These are the activations of a small neural network, seen along a few directions. Each row is one input.
Each table varies a few parts of the input and shows all the possible inputs, shuffled.
Descriptions start from the smaller parts, as in this example, which fits no table here: ring(5) and (point or line(11) or (values(3) and line(4))).
Shared parts are said once, and a part with two or three values counts as separate values.
In the rows, zero is written as 128.

Other details of the inputs shift rows strongly along two fixed directions, in all tables alike. That doesn't count.
To show where, the next rows are all for the same input, with only those details redrawn:
[180 126 166 143 109 110 146  75  74 116  99 132]
[111 115 127 150 104 116 138 142 150 128 115  95]
[119 110 164 184  87  96 158  89 143 131  78 103]
[131 118 123 131 119 121 124 138 122 123 130 104]
[169 133 104  84 143 145 103 157  74 114 170 120]
[100 111 133 163 102 111 145 130 160 132 110  93]
[ 87 118  77 114 123 141 112 204 168 128 168  82]
[ 98 112 126 160 104 110 142 139 163 131 116  90]

Table:
row 1: [114 127 144 184 111 134 147  91 171 119  68 124]
row 2: [ 74 125 122 145 124 106 134 132 164 143 122 141]
row 3: [116 129 162 178 116 125 152 103 153 112  77 111]
row 4: [148 149 189 118 131 119 154  84  86 108 113 141]
row 5: [ 94 135 117 109 148 125 112 186 137 121 156 119]
row 6: [181 145 188 115 142 100 144  67  34 125 130 156]
row 7: [ 93 103 109 157 116 124 129 141 201 164 109 126]
row 8: [107 141 147 143 122 145 147 132 154 109 113 107]
row 9: [163 126 134  68 161 135 106 170  92 131 176 134]
row 10: [ 89 131 134 140 137 112 142 111 152 131 122 143]
row 11: [187 125  92  65 155 178  80 183 106 127 173 141]
row 12: [ 88 113  96 128 136 151 114 231 205 139 158  83]
row 13: [128 156  99  44 170 163  99 170  97 116 195 148]
row 14: [ 96 115  88  84 153 136 107 197 163 161 188 130]
row 15: [167 144 145  94 150 115 127  80  45 137 150 174]
row 16: [ 95 121 141 143 113  88 152 119 134 139 133 110]
row 17: [101 127 144 175 117 121 145 135 162 137 118 101]
row 18: [185 149 189 104 153 115 139  72  44 101 114 160]
row 19: [128 125 138 176 111 111 135  74 148 139  69 162]
row 20: [ 87 128  72 140 125 159 104 196 196 142 157 107]
row 21: [175 145 116  89 162 157  93 164  82 102 154 142]
row 22: [124 108 140 185  85 114 148  76 157 134  75 118]
row 23: [ 63 107 117 151 104  89 150 118 167 158 134 121]
row 24: [153 157  90  67 156 171 105 135 103 117 158 157]
row 25: [104 134  87 112 144 152 113 153 161 128 139 141]
row 26: [133 120 132 141 111 121 132 122 116 122 123 110]
row 27: [124 120 145 190 104 125 136  92 165 128  62 131]
row 28: [197 146 165 111 129 158 133  61  72  98  95 162]
row 29: [198 142 148 123 138 116 131  44  50 138 115 189]
row 30: [160 128  54  54 149 150  86 149  91 137 182 155]
Describe the family of inputs behind these rows.
> ring(5) and (point or line(5))
The inputs of row 27 and row 19 match in every part but the ring(5) part. If row 28 is changed in the same way as row 27 into row 19, which row does it become?
> row 24
List by row number the other rows that have the ring(5) part in common with row 23.
> row 2, row 10, row 13, row 14, row 15
List by row number the other rows that have the ring(5) part in common with row 18.
> row 4, row 5, row 6, row 9, row 16

Table:
row 31: [228 133 196 107 139  97 145   4  11 140  99 203]
row 32: [ 18 132  76 129 126 134 136 181 229 154 158 114]
row 33: [143 115 180 157 107  89 152  84  99 127 101 115]
row 34: [237 137 144 106 135 152 112  51  44 111  94 183]
row 35: [ 90 122 207 203  94  88 187  80 168 133  72  98]
row 36: [227 128 211 114 122  95 148  40   6 107 103 144]
row 37: [ 63 114 100 157 104 103 143 133 178 154 132 116]
row 38: [ 33 135  99 145 132 131 133 189 206 124 143  96]
row 39: [ 71 112 134 172 111  95 150 114 186 163 103 133]
row 40: [ 78 129 150 179 118 101 153 104 178 141  96 132]
row 41: [116 142 160 155 126 106 154  70 122 118  91 151]
row 42: [140 117 174 155  97  93 163  85  97 125 108  98]
row 43: [135 115 160 191  87 135 155 109 169 119  66  93]
row 44: [206 130 172 110 127  94 133  30  23 130 108 186]
row 45: [159 142  72  26 190 165  67 228  74 118 226 137]
row 46: [212 141  76  48 168 190  66 149  65 106 167 170]
row 47: [ 78 111 144 149 118 111 146 175 182 141 135  78]
row 48: [217 141  84  49 165 186  81 133  65 115 166 171]
row 49: [ 70 127 194 200  93  92 193  85 177 122  70  90]
row 50: [140 124  81 106 138 169 102 147 154 130 141 138]
row 51: [155 128 112 130 123 166 112 158 141 112 122 108]
row 52: [ 36 132 122 158 121 126 149 177 207 123 134  85]
row 53: [148 141  36   9 176 167  72 208  79 137 247 146]
row 54: [182 147  35  29 178 207  50 226 100 103 202 139]
row 55: [223 131 199 124 127  89 137  30   5 111  92 167]
row 56: [125 118 132 126 119  99 137  94 118 155 128 147]
row 57: [140 137 192 167 123  97 156  60 103 123  80 148]
row 58: [124 120 119 172 110 142 125 121 175 123  80 121]
row 59: [ 45 116  67 141 121 120 123 201 199 145 165  89]
row 60: [248 140 169 123 128 148 119  52  32  99  76 165]
row 61: [143 134 208 171 117  97 166  58 102 122  82 135]
row 62: [ 65 126 138 165 114 104 158 103 190 164 110 138]
row 63: [187 142  54  36 173 213  52 235  93  94 205 121]
row 64: [157 130 105 124 132 166 100 153 131 111 119 123]
row 65: [ 82 111 152 189  88  90 164 114 161 137 103  83]
row 66: [ 89 114 157 185 111  88 157 103 169 151  87 128]
row 67: [ 20 134  71 128 131 137 126 189 223 142 158 117]
row 68: [189 140  58  31 170 214  58 242  92  92 210 113]
row 69: [ 29 129  72 127 137 136 118 200 226 155 167 119]
row 70: [ 45 112  74 134 124 116 118 208 205 148 163  95]
row 71: [ 79 113 134 180  96  94 151 124 162 138 109  94]
row 72: [206 137 155  70 162 135 109 126  30 114 161 149]
The inputs of row 63 and row 68 match in every part but one. If row 61 is changed in the same way as row 63 into row 68, which row does it become?
> row 35
The inputs of row 31 and row 66 match in every part but one. If row 53 is changed in the same way as row 31 into row 66, which row does it become?
> row 59
Describe the family of inputs behind these rows.
> line(6) and (values(2) or line(5))
Which other rows does row 44 become when the line(6) part takes its other values? List them by row number.
> row 33, row 36, row 55, row 56, row 70
List by row number the other rows that have the line(6) part in common with row 64.
> row 38, row 45, row 55, row 57, row 60, row 71
